Input:
[[116 135 142 139 136 124]
 [117 144 148 140 135 127]
 [134 155 154 137 120 138]
 [125 129 125 143 115 132]
 [127 127 130 142 115 134]
 [135 136 118 111 141 120]
 [136 130 128 113 140 121]
 [140 146 145 142 130 139]]
Output: 136

Input:
[[146 103 108 116 140 153 143 108 119 145 116 115 147]
 [110 131 152 145 112 123 112 132 120 111 146 146 110]
 [144 107 104 113 143 153 143 107 117 143 115 114 144]
 [144 151 107 114 147 104 145 138 143 145 112 115 144]
 [118 106 146 142 113 152 115 113 110 116 143 139 120]
 [147 153 112 116 149 102 146 146 148 146 113 117 147]
 [146 110 106 112 144 148 144 115 126 145 112 112 147]
 [109 148 146 139 111 105 110 144 137 110 139 139 108]
 [118 104 149 144 112 153 116 112 113 117 145 143 119]
 [140 150 104 111 142 106 142 138 142 141 109 111 140]]
Output: 118

Input:
[[121 124 134 120 122 136 129 124 128]
 [119 116 139 116 115 137 114 117 142]
 [128 116 130 122 119 126 109 122 149]
 [127 118 129 121 118 129 112 124 144]
 [131 144 126 136 133 136 144 138 103]
 [134 125 121 128 124 124 116 132 139]
 [145 139 108 144 140 112 132 144 123]
 [121 133 132 128 135 131 146 127 113]]
Output: 145

Input:
[[119 126 136 127 130 134 131 133 124 125 129 136 129 128 123 129]
 [106 127 137 126 112 121 118 124 134 119 140 134 135 137 125 133]
 [116 126 133 131 118 125 127 134 129 126 129 126 127 126 126 134]
 [125 127 132 123 128 126 127 127 129 126 121 136 131 132 127 136]
 [119 127 133 132 122 127 125 131 130 129 121 128 128 129 128 136]
 [117 129 130 132 115 123 122 133 134 127 123 128 127 128 129 141]
 [127 121 128 126 126 135 131 128 124 133 124 132 123 123 124 137]
 [109 129 131 132 109 123 117 131 136 127 132 131 128 130 128 143]
 [132 119 125 119 122 121 131 120 128 129 123 125 125 128 127 139]
 [123 121 127 117 125 138 126 118 126 132 135 145 128 128 122 140]]
Output: 132

Input:
[[157 155 156 155 157 156 157 155 157 155 156 153 154 157]
 [130 129 157 133 158 151 129 133 158 125 157 155 125 133]
 [123 116 144 114 156 133 121 121 157 116 151 142 114 126]
 [104 101 126 102 145 113 103 104 149 101 145 117 102 106]
 [105 102 154 106 157 129 104 109 156 101 155 144 101 108]
 [150 153 145 153 132 145 150 150 133 153 133 145 153 147]
 [102 102 154 106 149 122 102 108 152 102 154 142 103 104]
 [110 121 111 125  99 111 111 115  98 120 104 110 126 107]]
Output: 102

Input:
[[131 135 132 135 137 133 132 122 127 138 127 136 130]
 [126 117 126 124 127 122 131 118 116 132 125 116 125]
 [134 120 134 129 128 127 131 121 129 132 125 119 131]
 [130 149 130 133 146 135 133 143 138 142 146 152 132]
 [133 117 131 127 126 125 131 120 130 127 125 113 128]
 [121 110 118 117 114 118 124 122 117 116 121 107 119]
 [130 140 132 134 130 134 125 139 139 126 131 143 134]]
Output: 121

Input:
[[143 140 117 142 105 135 138]
 [151 150 119 146 106 144 145]
 [138 116 158 154 150 123 141]
 [142 140 117 139 105 135 137]
 [107 108 131 110 142 112 111]
 [108 110 130 111 139 113 112]
 [109 112 129 109 139 116 112]
 [107 108 131 110 141 112 111]
 [128 153 104 109 113 146 124]
 [141 143 112 135 103 138 136]]
Output: 128
---
[[144 138 137 124 132 127 140 123 140 126 117 122 131 122 123 127]
 [143 133 125 127 127 133 123 118 125 135 129 120 133 120 143 133]
 [131 126 126 140 112 136 129 117 131 127 130 123 119 120 119 126]
 [126 124 124 124 123 118 127 118 132 141 130 135 115 131 135 130]
 [125 137 129 126 142 125 118 138 130 124 127 142 121 118 128 130]
 [128 132 122 118 138 125 127 124 128 122 138 135 119 119 133 144]
 [128 126 113 120 129 125 119 127 124 123 132 126 125 123 152 127]
 [129 129 115 126 125 126 123 119 135 138 130 122 138 123 132 134]
 [119 121 128 131 126 130 125 125 136 138 127 118 129 126 130 128]
 [127 124 132 121 124 143 140 138 124 125 136 124 120 135 135 126]
 [121 129 134 141 128 126 131 125 116 120 129 138 135 142 119 132]] value 142

[[119 122 122 124 143 113 131 117]
 [143 143 128 139 121 147 131 139]
 [140 145 126 136 128 142 131 134]
 [141 136 138 125 135 133 119 120]
 [124 130 107 143 134 130 149 138]
 [140 140 129 134 128 140 129 132]
 [139 139 126 140 119 146 133 142]
 [123 126 108 146 126 132 150 144]
 [136 136 121 143 122 143 139 143]
 [133 133 123 141 117 142 136 144]
 [117 114 123 126 135 114 133 123]
 [143 142 138 125 133 136 119 122]] value 136

[[134 142 119 129 112 108 109 109 123 143]
 [149 139 148 147 142 145 146 139 119 141]
 [147 139 149 144 143 138 143 133 120 143]
 [134 137 125 129 114 109 112 107 124 142]
 [134 140 117 130 109 107 111 108 123 143]
 [115 114 148 113 114 148 121 122 149 109]
 [148 139 149 147 143 142 147 139 115 138]
 [111 147 110 123 108 106 108 108 144 138]
 [116 107 148 114 113 149 120 124 148 108]
 [116 111 148 114 115 148 124 124 148 109]
 [149 140 148 144 144 142 146 137 116 142]
 [148 138 149 146 142 147 146 139 128 138]] value 139

[[111 155 116 153 113 110 102 106]
 [109 103 135 143 108 153 131 148]
 [140 111 155 138 147 151 134 149]
 [108 150 118 150 125 112 102 103]
 [153 116 153 145 146 144 134 148]
 [145 135 108 147 112 110 101 119]
 [151 113 152 151 150 154 141 153]
 [151 113 148 146 148 146 133 150]
 [144 134 109 145 116 116 103 120]
 [139 134 105 145 107 109 101 115]
 [108 104 139 139 109 153 136 148]
 [149 107 155 150 144 153 142 149]] value 153

[[118 148 114 113 108 108]
 [135 138 111 148 132 145]
 [130 138 112 143 126 145]
 [146 142 144 141 135 146]
 [149 141 143 146 139 146]
 [117 141 124 122 111 129]
 [132 134 112 143 133 147]
 [110 140 117 115 111 121]
 [138 137 111 146 133 145]
 [110 144 118 111 108 113]
 [142 141 119 145 129 147]] value 145

[[106 122 120 130 137 120]
 [111 119 130 134 134 123]
 [130 120 137 125 128 141]
 [128 120 148 118 128 134]
 [129 112 135 120 126 126]
 [128 120 148 118 126 134]
 [112 118 124 131 140 113]] value 131
---
Input: [128 148 116 152 142  99 135]
Output: 152, 152

Input: [146 145 137 133 136 101 110]
Output: 133, 146

Input:
[[148 115 124 114 105]
 [137 150 142 146 142]
 [137 119 126 118 116]]
Output: 142, 150

Input: [148 105 103 117 112]
Output: 103, 148

Input: [101 134 133 103 100 127 135]
Output: 103, 135

Input: [137 132 128 150 130 105 116]
Output: 150, 150

Input: [145 121 106 113 118]
Output: 106, 145

Input: [117 143 147 127 133 115  98]
Output: 127, 147

Input: [134 123 145 133 103 142 117]
Output: 133, 145

Input: [110 113 139 154 100]
Output: 139, 154
